These are the activations of a small neural network, seen along a few directions. Each row is one input.
Each table varies a few parts of the input and shows all the possible inputs, shuffled.
A made-up example of a description, with smaller parts first: one of 5 places around a ring, together with either a single point or (one of 2 separate values, together with one of 4 places along a line) or one of 11 places along a line.
Shared parts are said once, and a part with two or three values counts as separate values.
In the rows, zero is written as 128.

A family of inputs:
R1: [117 157 146 114 148 151 132 141 131 102 103 158]
R2: [112  91 118 161 114 132 113 116 109 157 121 122]
R3: [143 166 129 122 113 100 123 114 122 141 139 116]
R4: [142 165 124 120 115 103 126 117 123 140 139 109]
R5: [115 156 144 112 146 156 132 141 131 101 111 158]
R6: [116 157 150 114 149 155 133 140 131 103 108 158]
R7: [119 158 151 114 146 152 129 139 124 102 105 162]
R8: [142 165 128 120 115 107 127 116 123 142 143 109]
R9: [165 104 112 101 134 102 161 141 174 112 173  88]
R10: [111  92 113 158 113 133 112 118 109 154 125 123]
R11: [141  94 132  92 166 148 164 161 181  76 140 136]
R12: [113  92 119 163 112 126 109 115 108 157 118 129]
R13: [115  93 119 160 112 129 108 116 103 156 119 127]
R14: [140 165 123 117 114 108 126 118 123 139 147 109]
R15: [118 157 150 116 146 149 130 138 129 103 103 165]
R16: [145 167 129 119 112 104 123 115 116 140 140 113]
R17: [137  36 103 139 136 124 144 140 159 125 152 101]
R18: [112  91 115 161 114 128 112 118 109 155 117 122]
Changing only one part turns R6 into R8. The same change can be made to R11. Which row results? -> R9
What do these inputs look like to the network? -> one of 3 separate values, together with either a single point or one of 5 places along a line
Which other rows agree with R12 in the choice among 3 separate values? List them by row number. -> R2, R10, R13, R17, R18

A family of inputs:
R19: [ 98 124  75 164  74 105  99 105  97 190 161  97]
R20: [113 215 139  85 126 176 137 125 111 113 127 143]
R21: [136  87 107 184  76  69  93 100 111 180 113 138]
R22: [ 98 214 133 109 135 159 143 121 136 139 122 112]
R23: [145  41  67 147 103  90 142 128 153 161 169  94]
R24: [134 125 141  97 167 134 177 151 201  92 137 111]
R25: [144 174 182 103 142 123 135 130 113  94  77 189]
R26: [128 185 161 152 150  90 146 128 153 125  75 148]
R27: [ 32  92 105 165 135 234 101 133  86 135  98 157]
R28: [120 217 136  74 119 167 124 139 107 103 143 147]
R29: [140 171 182 115 163 124 122 137 133 117  76 175]
R30: [129 174 176 127 151 106 141 124 141 125  72 158]
R31: [149 126 148  71 157 153 170 158 177  62 141 141]
R32: [152 177 179  92 135 114 120 144 108  85  94 194]
R33: [153  28 102 135 113  97 134 101 148 161 184  85]
R34: [167 183 165  95 145  97 113 131  97  70 109 195]
R35: [ 72  55 140 189 148 190  98 134  94 121  49 205]
R36: [158  70 159 197  89  97 101  98  81 193 137 113]
R37: [105 110 109 152  85 112  92  81  90 193 178  89]
R38: [117 108 124 176  86 133 108 101  68 201 186  73]
R39: [165  25 119 159 116 118 151 121 127 174 192  72]
R40: [157 129 146  61 149 144 155 171 171  54 157 145]
R41: [144 123 148  84 178 151 158 163 194  85 140 128]
R42: [137 223 123  78 128 149 119 127  98  89 156 150]
R43: [100 223 119 136 136 141 147 126 147 138 125 105]
R44: [146  72 143 172  88  76  85  75 104 183 129 129]
R45: [173 137 131  67 159 127 147 158 160  42 172 148]
R46: [145  90  87 177  88  63  89 107 102 163  76  92]
R47: [135 138 127 123 166 118 183 155 208  94 137 103]
R48: [ 69   5 107 149 168 210 136 172 149  94 109 158]
R49: [152  45  49 137 114  81 137 133 142 142 131  50]
R50: [105 127  57 156  87  99  94 112  87 171 126  53]
R51: [108 212 139  98 147 177 125 132 130 133 126 128]
Changing only one part turns R20 into R31. The same change can be made to R42. Which row results? -> R45
What do these inputs look like to the network? -> one of 3 separate values, together with either a single point or one of 4 places along a line or one of 6 places along a line

A family of inputs:
R52: [120 112 126 133 141 126 133 144 145 112  90 148]
R53: [101 171 121 142 132 142 119 120 119 145 114 121]
R54: [105 107 128 143 154 149 136 142 146 115 106 132]
R55: [118 135 120 103 136 159 155 142 150 123 165 107]
R56: [152 118 167 123 149 111 133 139 139 109  94 162]
R57: [125  13  96 193 100  99 112  99 107 181 131 109]
R58: [146  46  88 160  87  80 107 100 128 189 176  63]
R59: [175 151 153 104 141  95 151 132 154 108 129 127]
R60: [130 177 154 119 119 121 111 116 103 120 125 160]
R61: [127  83  94 193  71  93  93 100  73 202 140  83]
R62: [123 141 114 118 146 131 152 139 162 116 144  95]
R63: [161 150 140  98 136 113 143 138 144  97 156 141]
R64: [138 134 114  87 135 144 141 141 132 100 163 116]
R65: [141 117 155 119 143 131 124 142 132  97 118 174]
R66: [112 164 126 113 119 153 108 120  92 126 131 139]
R67: [143 178 165 124 126 103 120 111 113 132 100 148]
R68: [ 96 164 127 129 122 168 122 122 110 148 134 130]
R69: [114 175 123 133 118 119 117 119 118 141  98 135]
R70: [121 102 129 114 141 165 122 142 121  98 123 151]
R71: [140 147 111 109 132 109 149 139 162 112 127 110]
R72: [102 102 134 131 141 178 138 142 139 118 125 141]
Changing only one part turns R68 into R55. The same change can be made to R61. Which row results? -> R58
What do these inputs look like to the network? -> one of 3 separate values, together with either a single point or one of 6 places around a ring
Which other rows does R60 become when the place on the ring of 6 takes its other values? List them by row number. -> R53, R66, R67, R68, R69

A family of inputs:
R73: [103  40  82 186  91 125 100 109 100 188 142  85]
R74: [121 201 159 106 146 150 130 133 125 105 101 162]
R75: [126 214 151 100 133 136 131 132 124 110 110 153]
R76: [109  27  85 202  89 109  96  99  91 193 124  98]
R77: [145  66 102 178  79  73 106  92 104 195 156  78]
R78: [147 175 148  66 162 143 156 157 166  60 130 155]
R79: [114  56  85 176  94 117 115 106 113 186 163  80]
R80: [146  88  90 157  85  83 111  97 106 191 169  65]
R81: [135 166 157  83 167 153 152 156 157  69 120 170]
R82: [114 185 162 104 154 161 127 139 128  94 100 173]
R83: [154 111 133  79 173 137 180 166 201  69 148 120]
R84: [135 221 144  97 133 118 132 128 125 109 124 135]
R85: [128  28  94 197  88  85  98 102 104 196 132  95]
R86: [128 169 164  94 165 164 146 157 141  73 105 174]
R87: [114 174 164  95 160 164 139 147 135  83  97 177]
What do these inputs look like to the network? -> either a single point or one of 6 places around a ring or one of 8 places along a line

A family of inputs:
R88: [108 141 113 162 112  98 101 104 118 163  64 145]
R89: [122  42 120 189 118 133  96 113  91 165 111 112]
R90: [131  67 145 133 147 151 162 138 168 116 153 147]
R91: [180 159 146  49 154 137 143 144 150  78 172 131]
R92: [137 183 176  98 121 146 102 117  79 105 106 185]
R93: [123 154 175 149 115 119 111  94 104 159 106 170]
R94: [131 133 131 127  87 111  81 100  69 143 121 165]
R95: [ 58 145  87 149  89 205 115 125 111 211 187  56]
R96: [175 215 160  85 128 120 123 131 108  95 145 147]
R97: [138 113  90 121 136  76 148 131 191 128 130  79]
R98: [144 169 139  86 172 117 170 154 201  91 109 103]
R99: [142 226 153 121 145 102 151 142 156 107  82 121]
R100: [142  21 104 163 116 130 139 127 130 146 148  85]
R101: [158 126 152 106 144 103 158 119 181 129 177 108]
R102: [156 186 163 139 121  84 139 108 134 149 148 130]
R103: [ 90 130 158 143 171 158 137 159 142 100  57 169]
R104: [ 94  80 108 178 142 131 108 133 135 138  73 143]
R105: [115 110 133 109 177 158 178 173 186  85  89 144]
R106: [116  58  87 147 143 127 151 148 178 119 108 116]
R107: [ 32 205  60 135 142 212 146 131 139 138 128  72]
R108: [109 194 167 133 138 131 128 127 126 119  45 163]
R109: [165 163 116 114  86  76 108 116  96 131 163 128]
R110: [ 62 195  83  82 117 227 121 124  79 124 201 105]
R111: [148 100 141  74 157 175 152 164 135  68 152 170]
R112: [160 128 114 160  93  60 124 104  94 183 144  79]
R113: [117  71 125 145 114 143  87 129  87 114 132 167]
R114: [162  72 109 136 110  78 140 113 137 159 170  52]
R115: [106  89 167 164 145 151 118 124 123 133 116 173]
R116: [133 101 125 170  95  98  92  89  72 195 104 116]
R117: [137 172  98 151 114  60 130 120 144 150 103 104]
R118: [169 105 108  84 106  94 126 129 139 107 192 105]
R119: [119 120 166 109 153 172 110 149  94  82 118 194]
R120: [143  50 104 113 114 141 130 145 128  95 169 141]
Changing only one part turns R114 into R97. The same change can be made to R101. Which row results? -> R98
What do these inputs look like to the network? -> one of 3 separate values, together with either a single point or (one of 2 separate values, together with one of 5 places around a ring)
Which other rows agree with R111 in the choice among 3 separate values? List them by row number. -> R91, R92, R94, R96, R109, R110, R113, R118, R119, R120
